Each row below holds a small network's activations on one input, seen along a few directions.
In each table, some parts of the input vary, and every possible input appears once, in random order.
Descriptions start from the smaller parts, as in this example, which fits no table here: one of 2 separate values, together with either a single point or one of 9 places along a line or (one of 4 places along a line, together with one of 5 places around a ring).
Shared parts are said once, and a part with two or three values counts as separate values.
In the rows, 128 means zero.

Other details of the inputs shift rows strongly along two fixed directions, in all tables alike. That doesn't count.

A family of inputs:
R1: [113  91 171 139 177 165 104 136 134 134 119 153 139 138 106]
R2: [135  91 123 141 146 106 123 154 101 102 163 161 155 122 157]
R3: [ 87 111 193 143 213 174 128 146 175 139  90 141 118 140  79]
R4: [143 118 101 131 118  87 151 165 125 112 160 142 141 119 152]
R5: [124 155 136 125  99 168 107  83 128 150 102 102 115 132 114]
R6: [141 173 120 123  87 135 139  81 139 157  84  85  94 129 107]
R7: [136  92  91  85 117 102 151 161  87  52 186 162 147 147 153]
R8: [123 154 138 138 103 159 113  77 120 137  94  99 111 132 119]
R9: [148  83 114 143 160  85 147 189 121 101 174 184 159 113 146]
R10: [117 155 138 128 108 150 120  78 122 150  90  96 120 137 122]
R11: [ 98 141 148 127 131 161 114  95 140 152  97 103 121 142 116]
R12: [136 203  91 103  32 118 123  52 105 159  97  47 106 129 146]
R13: [116 136 152 138 130 157 114  90 126 147  93 109 120 142 109]
R14: [138 136 122 127 125 116 136 128 134 128 110 117 116 119 125]
R15: [117 106 118 132 151 107 120 166 113 112 179 150 156 132 154]
R16: [140  89 123 145 144 107 120 153 100 102 168 159 151 125 152]
R17: [140 101 111 129 146  91 138 171 132 116 167 157 147 111 138]
R18: [143 140  77 120  70  80 131 131  90 109 172 115 139 122 184]
R19: [131 137 123 129 121 121 143 131 139 126 113 117 115 125 131]
R20: [134  94 117 140 167  87 148 202 124  96 181 171 154 121 147]
R21: [ 79 104 201 138 210 195 100 142 151 138  89 143 130 153  90]
R22: [118 161 131 119 109 142 139  99 157 155  93  93 103 129 111]
R23: [176 142  72 110  64  75 143 142 110 124 181 129 125 107 158]
R24: [155 204  84 103  35 116 142  58 134 168 107  59  85 119 125]
R25: [137 162 130 135 105 147 132  91 143 141  85 105  97 123 106]
R26: [170 159  57  99  55  61 153 161 104 113 202 114 131 108 181]
R27: [122 103 161 146 181 144 134 143 148 124  99 153 124 126 104]
R28: [100 100 187 145 207 173 126 132 172 145  82 156 122 131  76]
R29: [140  98  99 130 129  92 125 154 103 114 191 159 165 119 166]
R30: [ 93  89 199 141 206 195 101 128 150 141  85 154 137 143  89]
R31: [129 164 127 129 105 148 131  89 152 154  98 107 101 121 100]
R32: [112 103 166 133 174 154 130 157 159 130 110 150 125 130 104]
R33: [148 102  95 145 113  91 125 157  91 100 192 162 164 118 165]
R34: [135 143 117  77 107 133 158 114 138  84 110 120 103 153 109]
R35: [162 202  88 110  35 115 143  60 125 156  94  57  79 121 131]
R36: [110 146 128 128 124 127 121 124 115 130 127 112 132 141 139]
R37: [130  92 123 137 148 102 118 159 101 101 160 154 155 122 155]
R38: [146  99 116 123 141  97 135 178 128 114 165 161 144 110 139]
R39: [106 158 137 127 105 148 119  87 127 148  90  90 117 143 126]
R40: [ 91  88 194 151 208 185 103 121 152 144  95 151 135 146  84]
R41: [133  77 117 150 158 109 116 172 111 103 196 185 172 120 150]
R42: [164 187  75 121  40 101 145  90 119 141 129  88 106 114 141]
R43: [123 102 166 133 176 152 128 149 154 134 109 160 127 124 100]
R44: [143 127 104 129 128  89 148 169 122 104 165 136 132 119 154]
R45: [112 155 137 114 102 162 112  93 132 153  96  91 114 141 124]
R46: [112 154 134 117 112 148 111  82 131 157  98  89 120 135 119]
R47: [162 104  98 133 118  90 136 178 120 104 192 175 146 105 147]
R48: [125 130 128 115 117 136 111 120 117 138 127 116 134 128 134]
R49: [ 74 105 200 150 216 183 106 136 144 126  81 142 127 152  94]
R50: [135 137 121 127 123 115 139 129 135 134 112 118 123 121 121]
Description of these inputs: one of 2 separate values, together with either a single point or (one of 4 places along a line, together with one of 6 places along a line).
- Changing only the choice among 2 separate values turns R18 into R19. The same change can be made to R21. Which row results? => R26
- Changing only the choice among 2 separate values turns R11 into R22. The same change can be made to R45. Which row results? => R32
- Change only the choice among 2 separate values in R7. List by row number the other rows that result. => R34
- Change only the place on the line of 4 in R46. List by row number the other rows that result. => R12, R37, R48
- Change only the place on the line of 4 in R23. List by row number the other rows that result. => R6, R24, R35
- A walk changes only the place on the line of 6. It starts at R36 and steps to R39. List the rest of the walk in order. => R12, R10, R13, R33

A family of inputs:
R51: [109  78 138 153 177 114 120 172 111 103 163 170 168 134 151]
R52: [136 132 130 145 125 138 121 104 128 137 121 130 124 124 116]
R53: [127 142 127 117 131 131 142 129 150 135 123 122 113 128 110]
R54: [130 123 130 128 122 135 122 109 134 147 116 128 131 123 119]
R55: [130 122 129  93 121 142 142 113 127  96 107 128 114 147 111]
R56: [128 139 133 116 134 121 140 136 147 141 111 113 114 124 120]
R57: [139 129 134 126 116 148 118 117 134 142 124 133 123 122 115]
R58: [179 174  35 112  34  46 161 137 100 113 196 106 125 105 180]
R59: [131 147 132 134 126 134 140 137 146 129 115 122 111 123 116]
R60: [109 135 134 116 128 145 115 112 124 132 133 116 132 142 127]
R61: [132 127 131 113 123 138 144 110 119  91 101 129 112 144 115]
R62: [112 135 139 135 133 132 115 117 112 134 113 107 132 136 140]
R63: [111 137 137 115 122 152 111 122 124 131 129 118 128 139 131]
R64: [135 127 135 144 128 128 118 111 124 142 109 121 124 119 126]
R65: [134  65 141 145 184 124 121 173 128 111 172 195 161 121 120]
R66: [109 132 137 114 132 136 113 119 118 138 119 108 134 138 137]
R67: [125 142 129 136 131 121 145 129 147 135 108 120 117 124 120]
R68: [114 140 138 135 123 149 112 121 117 128 124 118 126 138 133]
R69: [134 124 135 125 126 132 119 114 129 148 114 122 126 121 121]
R70: [130 143 132 116 125 138 139 138 151 134 120 122 110 124 114]
R71: [111 138 134 137 129 142 117 110 117 128 127 115 129 142 130]
R72: [129 142 134 133 135 118 139 134 141 136 106 114 113 123 122]
R73: [124 138 128 118 131 125 145 131 152 140 113 120 117 126 118]
R74: [142  76 140 161 170 125 118 176 123 106 164 190 155 116 131]
R75: [133 117  84 112  99  84 128 150  96 112 189 134 161 125 179]
R76: [131 127 130 147 124 132 122 105 129 140 111 127 129 121 124]
- What do these inputs look like to the network? => one of 2 separate values, together with either a single point or (one of 3 separate values, together with one of 4 places along a line)
- Changing only the choice among 2 separate values turns R66 into R62. The same change can be made to R69. Which row results? => R64

A family of inputs:
R77: [ 76  90 208 149 222 197 113 134 153 119  68 154 129 157  78]
R78: [ 77  92 210 152 226 191 101 142 168 155  77 150 134 141  80]
R79: [ 72  90 211 130 225 198 111 138 160 131  76 151 130 156  79]
R80: [134 164 110 112  75 140 121  81 124 149 123  92 113 129 128]
R81: [143 161 110 121  73 130 123  70 114 144 104  92 111 128 131]
R82: [133 174 112 126  81 125 121  91 119 156 113  80 111 123 140]
R83: [ 97  95 202 134 227 179 147 157 194 115  58 157  99 141  58]
R84: [142  75  98 134 145  72 137 187  89  73 197 177 171 125 169]
R85: [135 168 110 132  83 118 126  81 117 152 104  83 114 121 141]
R86: [165 181  97 105  70 116 158  98 153 144 103  98  87 109 106]
R87: [141  82 102 127 147  82 133 194  92  77 205 176 166 127 170]
R88: [141 164 113 115  75 137 119  82 116 146 116  92 110 129 131]
R89: [155 185 103 120  79 107 164 109 158 160 101  87  88 112 114]
R90: [147  89  98 153 136  74 129 188 100  99 202 174 171 109 177]
R91: [135 160 113 104  75 141 120  87 125 153 120  92 116 127 129]
R92: [140 164 110 122  71 137 122  79 117 143 112  97 112 129 132]
R93: [140  88  96 144 144  75 126 194 106 106 214 174 172 111 172]
R94: [134  83 100 123 148  83 134 193 100  81 211 178 169 129 169]
- What do these inputs look like to the network? => one of 3 separate values, together with either a single point or one of 5 places along a line
- Changing only the choice among 3 separate values turns R81 into R85. The same change can be made to R80. Which row results? => R93
- Change only the choice among 3 separate values in R90. List by row number the other rows that result. => R77, R92
- Which other rows agree with R77 in the choice among 3 separate values? List them by row number. => R79, R83, R84, R87, R94
